These are the activations of a small neural network, seen along a few directions. Each row is one input.
In each table, some parts of the input vary, and every possible input appears once, in random order.
Descriptions start from the smaller parts, as in this example, which fits no table here: values(2) and (point or line(11) or (line(4) and ring(5))).
Shared parts are said once, and a part with two or three values counts as separate values.
In the rows, 128 means zero.

Other details of the inputs shift rows strongly along two fixed directions, in all tables alike. That doesn't count.
These rows show it; all are for the same input, with only those details redrawn:
[148 141 113 148 112 157 138 122 123  95 154 120 125 105 129 120 151]
[101 127 157 143 141  90 134 128 144 159 103 148 149 154 117 128 128]
[106 131 139 139 103  99 148 155  83 106 125 102 142  95 141  90 113]
[ 98 128 156 140 131  85 142 144 117 141 109 127 151 132 130 109 118]
[158 142 108 153 125 175 132 102 153 111 155 141 121 129 117 143 166]
[ 97 127 161 140 144  87 136 134 140 157 102 146 149 152 119 122 128]
[100 130 153 143 127 100 138 127 136 149 106 138 145 143 121 125 122]
[137 140  99 148  76 145 147 148  64  67 162  79 130  62 149  88 123]

Rows:
x1: [113 122 156 101 135  83 118 100 160 192  90 162 128 160 125 132 127]
x2: [106 113 137 105 157 105 102 150 112 146  92 123 112 143 140 163 119]
x3: [199 132 104  95 152 173  95  57 197 155 132 165  91 180  96 180 173]
x4: [ 87 139 135 156 124 105 136 183  88 102 109  86 141  96 149  95  96]
x5: [191 139 111 105 110 150 124 118 106  80 169 102  91 127 123 118 138]
x6: [161 151  62 155 134 218 111 110 165  99 139 134 110 101 134 159 168]
x7: [ 90 107 150 116 145 107 132 129 151 166 115 160 164 141 124 122 107]
x8: [102 124 164 143 149  91 132 123 159 173  97 162 148 169 110 136 133]
x9: [ 96 130 138 121 119 107 126 117 137 163  86 144 146 121 133 129 122]
x10: [147 129  99 149 179 210 112 101 229 145 141 186 124 159 101 185 159]
x11: [187 121  84  88  95 170 126 114  94  76 186  96 100  97 129 112 110]
x12: [150 126 127 133 142 155 114 150 108 110 137 107  99 143 133 163 134]
x13: [114 124 164 116 123  71 141 134 114 143 120 121 130 141 131 100 118]
x14: [147 112  92 109 124 175 120 153  89  87 169  94 106 103 143 153 112]
x15: [110 110 135  97  97  87 142 146  76 124 147 103 142  89 151  74  79]
Q: Describe the family of inputs behind these rows.
A: values(3) and (point or line(4))
Q: List by row number the other rows that have the values(3) part in common with x9.
A: x1, x2, x3, x6
Q: A walk changes only the line(4) part. It starts at x11 and steps to x15. List the rest of the walk in order.
A: x7, x10
Q: Change only the values(3) part in x14. List by row number the other rows that result.
A: x2, x12

Rows:
x16: [156 104  81  92 131 179 124 136 120  90 176 118 150  97 127 105  80]
x17: [139 169 131 200  88 146 172 168  79  60 167  72 129 103 141  78 135]
x18: [199 135  99  97 139 169 121  39 213 179 153 183 113 155 107 130 160]
x19: [230 137  80  98 145 207 111  11 249 163 147 204 112 174  75 159 189]
x20: [104 144 151 150  98  68 146 200  33  78 131  37 106 106 155  71  86]
x21: [106 126 107 147 181 175 102 147 184 150 104 140 107 150 127 177 119]
x22: [ 62 136 152 155 120  61 164  58 237 196 123 218 188 130  93  81 138]
x23: [101 128 179 107 113  39 135 191  44 115 115  63 106 139 150  73  61]
x24: [ 44 127 162 182 174 114 137 165 190 192  67 172 169 163 132 146  97]
x25: [ 58 114 134 165 121 132 149 197  70 109 116 110 179  64 162 119 110]
x26: [ 81 138 201 148 158  40 113 144 149 172  53 126 131 221  91 151 101]
x27: [ 69 114 189 179 131  79 186  72 248 192 153 228 173 208  52 118 128]
x28: [ 70 136 121 179 130 138 138 204 104  92 102 103 182  68 150  93  93]
x29: [174 134 125 105 107 140 135 142  63  79 184  77  67 124 146 127 128]
x30: [130 152 151 203 101 140 157 141  93  73 147 104 148 123 113 117 155]
x31: [ 93 129 168 138 115  56 143 184  46 113 124  64 105 132 152 113  98]
x32: [210 132  86  87 120 181 110  39 185 138 161 171 130 131  99 144 179]
x33: [198 113  51 108 138 239 126 102 164  98 214 138 112 107 127 131 120]
x34: [119 115 117 107 180 158  99 133 173 163 113 147 100 165 126 163  97]
x35: [102 119 179  96  96  27 126 187  14  89 107  58 131 126 138  85  67]
x36: [201 140  93 155  98 189 130 124  70  39 200  79  70 107 128 161 185]
x37: [ 85 137 147 110 106  37 117 162  57 119  54  86 148  80 160  82 121]
x38: [207 118 101  84 130 178 105  19 213 187 156 204 113 159  92 177 191]
x39: [206 107  49  95 115 239 122 115 116  58 223 122 134  71 124 137 123]
x40: [102 170 124 172  90 103 153 149  95  95  88  99 170  60 155  50 141]
x41: [230 160  78 129 107 201 118 115  98  22 197  75  67 122 114 132 150]
x42: [141 160 113 135 142 123  96  92 183 146  69 143 115 146 115 145 170]
x43: [ 33  98 172 124 198  82 110 162 169 220  53 160 136 188 138 192  88]
x44: [168 165 106 190 139 207 123  43 230 146 108 205 142 146  96 175 238]
x45: [105  79 121  77 112 116 144 179  65 117 170  93 146  74 171  83  54]
x46: [145 144 124  88 146 100  92  87 164 157  72 149 114 154 117 132 139]
x47: [201  97  54  89 109 237 126 118 108  71 236 121 120  68 138 147 135]
x48: [ 41 105 166 124 184  77  95 169 155 191  40 154 158 171 118 187  87]
x49: [ 49  87 170  82 179  72 106 165 135 204  67 147 127 174 146 160  63]
x50: [ 46  76 182  76 181  56  92 154 142 215  55 165 143 191 127 192  73]
x51: [180 109 137  94  89 130 151 126  79  98 210  93 105 126 136 101 106]
x52: [160 180  94 180 131 197 138  76 217 150 119 177 127 134 122 136 207]
x53: [186 147 118 161 139 182 113  94 157  90 147 129  88 180  88 200 185]
x54: [ 54 106 127 171 148 131 165 104 235 163 168 209 190 117  97 111 100]
x55: [147 161  94 130 114 129 123 130 116 107 112  91  94  84 158  97 154]
x56: [ 89 141 141 157  95  93 150 136  84 133  91 126 164  70 157  85 161]
x57: [ 85 135 201 195 139 101 151 113 157 181  98 173 159 207  94 173 152]
x58: [101 131  99 172 128 192 153 178 106  96 154 115 143  64 165 128 132]
x59: [106 107  95 127 140 159 112 181  79  93 135  99 121  78 156 164 123]
x60: [153 145 120  95 140 121 102  86 170 173  97 146  89 145 128 128 146]
x61: [ 85 109 181  67 147  27  99 103 143 227  36 172 129 180 128 155 125]
x62: [213 128 129 125 151 194 129  41 229 167 194 185  93 234  69 172 152]
x63: [164 116 145 101  89  98 154 145  66  85 174  85 141 124 114  63  76]
x64: [172 137  88  77  94 130 121 127  65  92 152  86  80  59 176  92 147]
x65: [134 167 140 205  98 140 159 157  93  61 145  87 144 116 119  91 141]
x66: [125 158 111 160  96 140 157 129 103 112 121 121 138  60 171  89 175]
x67: [ 66 106 128  90 133  69 109 221  43  96  93  64 146  77 165  79  36]
x68: [103 131 102 180 126 191 136 172 107  77 137 118 169  65 141 128 139]
x69: [161 121 120  75 112 120 128  80 145 175 149 147 121 116 133 108 140]
x70: [209 129 103 116 105 178 116 111  82  60 199  96  64 129 122 165 164]
x71: [147 131 123  81 128  97  94  95 134 142  88 140 117 130 127 135 152]
x72: [178 100 162  99 138 136 128  62 197 169 150 187 129 237  58 175 140]
x73: [ 42  89 180  81 177  47  96 168 129 195  33 150 163 180 123 160  52]
x74: [ 35 112 160 129 176  71 103 194 133 162  34 121 161 148 134 137  63]
x75: [142  96 164  90  86  82 148 135  55 115 177  99 135 133 127  94  86]
x76: [ 89 142 181 187 110  91 171 166  79 124 134 103 141 133 140 102 123]
x77: [193 153  62 133 119 196 117  84 146 104 151 123  67  87 148 154 211]
x78: [144 136  95 112  93 116 119 136  56  88 122  89 105  55 166 110 172]
Q: Describe the family of inputs behind these rows.
A: values(3) and (point or (line(4) and ring(5)))
Q: A walk changes only the line(4) part. It starts at x56 and steps to x78. List the rest of the walk in order.
A: x61, x38
Q: Change only the values(3) part in x34. List by row number the other rows that result.
A: x23, x60
Q: A walk changes only the ring(5) part. It starts at x52 and steps to x66. List the rest of the walk in order.
A: x56, x44, x40
Q: Change only the line(4) part in x42. List by row number the other rows that result.
A: x19, x40, x46

Rows:
x79: [141 134 111 135 108 144 142 138 100  90 159 108 130  92 138 101 126]
x80: [134 132 120 133 129 137 125 118 141 130 127 138 126 124 129 132 143]
x81: [ 71 117 149 113 105  53 141 190  52 115 105  82 161  74 163  60  70]
x82: [160 119 117 105 138 148 112 109 138 130 141 134 103 150 117 159 135]
x83: [138 126 117 135 137 161 126 115 149 130 137 145 124 133 122 152 146]
x84: [ 64 112 196 127 168  56 122 102 199 240  52 195 158 215 100 161 115]
x85: [ 78 125 173 129 123  54 136 155  98 149  87 115 152 135 136  99  97]
x86: [ 80 122 155 126 132  75 130 169  96 141  90 108 145 124 144 110  92]
x87: [133 135 129 139 123 133 136 116 137 127 135 134 126 133 121 131 144]
x88: [160 122 109  97 114 137 124 128 100 101 157 104 110 111 137 112 118]
x89: [136 130 113 133 141 162 120 118 152 129 131 142 120 132 125 154 144]
x90: [157 125 126 101 126 130 119 109 127 134 137 128 108 142 122 138 133]
x91: [144 136 120 142 133 155 127 111 156 125 139 141 123 141 114 138 142]
x92: [142 136 104 135 115 147 133 142 107  91 147 103 124  91 140 105 126]
x93: [141 134 121 144 138 158 123 119 149 124 135 135 118 144 118 153 146]
x94: [140 130 122 142 134 157 128 117 149 126 140 141 121 141 119 152 146]
x95: [146 140 117 139 132 152 124 110 152 127 126 140 120 137 119 144 153]
x96: [139 128 105 129 108 145 138 139 102  94 157 109 135  84 141 103 127]
Q: Describe the family of inputs behind these rows.
A: values(3) and (point or ring(5))
Q: Change only the values(3) part in x84. List by row number the other rows that result.
A: x83, x96
